These are the activations of a small neural network, seen along a few directions. Each row is one input.
Each table varies a few parts of the input and shows all the possible inputs, shuffled.
Descriptions start from the smaller parts, as in this example, which fits no table here: values(2) and (point or ring(9) or (line(4) and ring(8))).
Shared parts are said once, and a part with two or three values counts as separate values.

Table:
x1: [ -4 -10  13  -1 -26   7  -5   1  16   6  19]
x2: [-17  23   1   1   4 -11  -1  -2  -7  24 -17]
x3: [ -8  13   5   0  14 -20  -4  -5 -16   9 -15]
x4: [ 29 -19  -8 -23  18  18   4 -14   7 -30 -10]
x5: [ -9  26  -5   0  14 -23  -1  -7  -2  29   7]
x6: [  0   7   0   3  26 -27 -15  12  -6  16 -15]
x7: [  5 -29  17   3 -15   3 -19  20  12  -7  -3]
x8: [ -2 -23  23   1 -26  10  -9   2   2 -14  -3]
x9: [  9   7 -31  -1  14  31  12   8 -16  -8  12]
x10: [  6  20 -33  17  13  -9  44 -21   0 -25  28]
x11: [-11 -13  18   1 -36  20  -7   5  11   0  -5]
Describe the family of inputs behind these rows. -> values(3) or (values(2) and line(4))
Change only the values(2) part in x5. List by row number the other rows that result. -> x1

Table:
x12: [ -2  29 -35   3  31  -7  20 -11 -25   0  -7]
x13: [  6  -6   7  -7  11 -22  -3  -5   7  -6  -8]
x14: [ 16 -24   6 -10  -3  15   1  -2   4 -20  -4]
x15: [  8   1   5   0  14 -22  -9   1   2   5 -15]
x16: [ -4 -10  13   9 -24   4   3  -9  12 -10  12]
x17: [  1   0  12 -11  17  -7 -26  12 -15  16 -22]
x18: [ 13 -20  -3 -14  -3  36 -14  16   0 -10  -7]
x19: [-10  45 -25  -5  24  -5  15 -14 -12  30   4]
x20: [ 11  22 -40  10  27 -11  32 -15  -6  -8  34]
x21: [-21   9   9   9  -5 -13 -10   9  -1  26  -5]
x22: [ -5 -13   4   1 -30  28  -1   9   6  -4   9]
x23: [ 15 -19   8  -4   2   3  -2 -11  10 -22  -3]
x24: [-11  10  10  13 -12 -20  -4   2   5  17  -1]
x25: [ 14 -22  -1 -12  -4  27  -6   7   4 -16  -6]
x26: [ -2   0   4  -4  21 -15 -16   8  -4  14 -20]
x27: [ 11 -12   8  -5   4 -13  -2  -9   8 -18  -5]
x28: [-13   3  12   6 -15 -20   3  -3  10   6   7]
x29: [ 10  27 -35   7  32   5  36  -9 -12 -18  13]
x30: [-18   9  17   2  -9  -5 -20  14 -12  28  -7]
x31: [ -6 -10   2   0 -29  37  -8  18   3   2   8]
x32: [ -3 -15  11   3 -29  16   6  -1   6  -8  11]
x33: [ -8  -2  13   8 -22 -11   4  -7  11  -5  10]
Describe the family of inputs behind these rows. -> line(4) or (values(2) and line(9))
Which other rows belong to the same alternative as x20? List them by row number. -> x12, x19, x29

Table:
x34: [ -8  27  -6   4  18 -23 -10   0   0  37  -3]
x35: [ -4   3  -2  19 -12 -15  11   2   3  -5  34]
x36: [ -6 -15  20   3 -45  16  10 -24  19 -15  13]
x37: [ -6 -17  -3  11 -41  47  -1  17   7  -3  24]
x38: [  9  22 -34  -8  38   4  22 -17 -24 -12 -14]
x39: [ -5  24 -21   6   2  -7  27  -7   9   6  33]
x40: [ 22  10 -32  -9  41  -6  11  -8  -1  -6   4]
x41: [ -9 -14  18 -12 -19  26 -32  35  -6  24 -16]
x42: [-11   2  16   9   9 -33 -24  12  -6  26  -3]
x43: [ -5  -9   8  20 -29  -8  10   0  19 -14  15]
x44: [ 23 -11 -10   0  31 -14  -2   3  -7 -17   5]
x45: [-13 -10  27   3  -6 -28 -23  14   8  15 -23]
x46: [-18  36 -22   8   0   4  39 -16 -14   1  15]
x47: [ 20 -27  -9 -15   5  47 -14  22  -4 -20  -6]
x48: [-11 -13  40 -19 -23  -6 -23  -6   6  10 -26]
x49: [ 21 -22   2  -2  16  -8  -2   3   9 -27 -15]
x50: [ 21 -26  15 -22   0  16  -2 -19   8 -31 -17]
x51: [-21  40  -6   6  16 -12   1  -9 -24  31 -22]
Describe the family of inputs behind these rows. -> values(3) and line(6)
The inputs of x40 and x49 match in every part but the line(6) part. If x34 is changed in the same way as x40 into x49, which row does it become? -> x45
Change only the line(6) part in x36. List by row number the other rows that result. -> x35, x37, x39, x43, x46
Change only the values(3) part in x44. List by row number the other rows that result. -> x35, x42
Change only the values(3) part in x46. List by row number the other rows that result. -> x38, x51

Table:
x52: [  3 -27  21 -23  -8  39 -27  13 -20  -8 -27]
x53: [ 34 -48  11 -21  -9  13  -2  -5  32 -38  19]
x54: [ -9 -19  33 -21 -11   9 -29  23  -2   5 -50]
x55: [ -8  28 -11 -16  39 -21   1   5 -23  17 -43]
x56: [-31   3  34  -4 -54   7  -4   4  20  26  -3]
x57: [ 16 -36   4 -11  -8  47 -13   4   0 -30 -34]
x58: [ 22 -47  17 -18  -7  23   4  -7   3 -58 -21]
x59: [ 36   3 -29 -13  43 -15  27 -21  12 -27  26]
x60: [-28  -5  49  13 -51 -18 -17 -14  16  24  -5]
x61: [  6  20  -1  -1  41 -56 -19 -12   3  33  -5]
x62: [ -9  26 -30  19  20  -1  12  17 -31  12  26]
x63: [ 16  21 -27 -19  41  -1  -4  -3 -11  23  19]
x64: [ -4  21   4   1  42 -47 -12 -14 -28  14 -45]
x65: [ -6  39 -37  13   0  16  39 -31   2   0  20]
x66: [ 10 -42   7  16 -32  11  12  15  12 -49  26]
x67: [-21 -15  24  14 -33  -1 -19  44   8  14  -3]
x68: [  4 -31  -5  24 -32  35  -4  26  10 -21  12]
x69: [ 26   4 -23 -10  44  -5  34 -23 -18 -47 -14]
x70: [ 11   9 -33  24  21 -16  41  -1  -7 -39  33]
x71: [-30  43   6  19   0 -47  12 -32  -4  35   2]
x72: [ 15 -28  15 -26 -10  29 -34  15  10  11  13]
x73: [-33  51  -9   2  -2 -22  25 -14   0  37   4]
x74: [  0  28 -24   6   0  -7  55 -41   5 -28  33]
x75: [-19  -4  21  -6 -53  36  -4  -5   1  12  19]
x76: [  3  27 -16 -18  39 -30  -6   7   7  36  -3]
x77: [  6  22 -22 -16  42   9   3  -5 -41   4 -21]
x78: [ 19  15 -37  -4  43  18  17 -13 -21 -19 -28]
x79: [  0 -23  16  -2 -53  19  26 -24  24 -38  26]
x80: [ 30  14 -42  -6  42   8  11 -11   9   1  12]
x81: [-18 -23  40  31 -30 -27 -32  25   4  12  -5]
x82: [ -5 -26  48  -4  -8 -16 -42   4  -6   2 -52]
x83: [-19  24  -4  36  21 -56  -3   7 -17  23   2]
x84: [-20  45 -21   1   0   7  26 -23 -18  23  26]
x85: [-22  32 -19  20  18 -31  10  26 -12  25   4]
x86: [ 27 -37  -1 -14  -9  37 -19   6  30 -10   6]
x87: [ -9 -23  12  12 -31  27 -18  34 -11   1  19]
x88: [  5  19 -46  31  20   7  25   9 -10 -11  19]
x89: [ -6 -12   4   5 -53  44  10 -14  22 -10  12]
x90: [  2 -20  28 -24 -12   0 -36  25  28  24  -9]
x91: [  6 -27  43  -7  -9 -26 -48   6  24  21 -11]
Describe the family of inputs behind these rows. -> values(2) and line(4) and line(5)
The inputs of x88 and x83 match in every part but the line(5) part. If x65 is changed in the same way as x88 into x83, which row does it become? -> x71
Change only the line(5) part in x58. List by row number the other rows that result. -> x52, x54, x57, x82
Change only the values(2) part in x63. List by row number the other rows that result. -> x72
Change only the line(4) part in x55. List by row number the other rows that result. -> x73, x76, x85
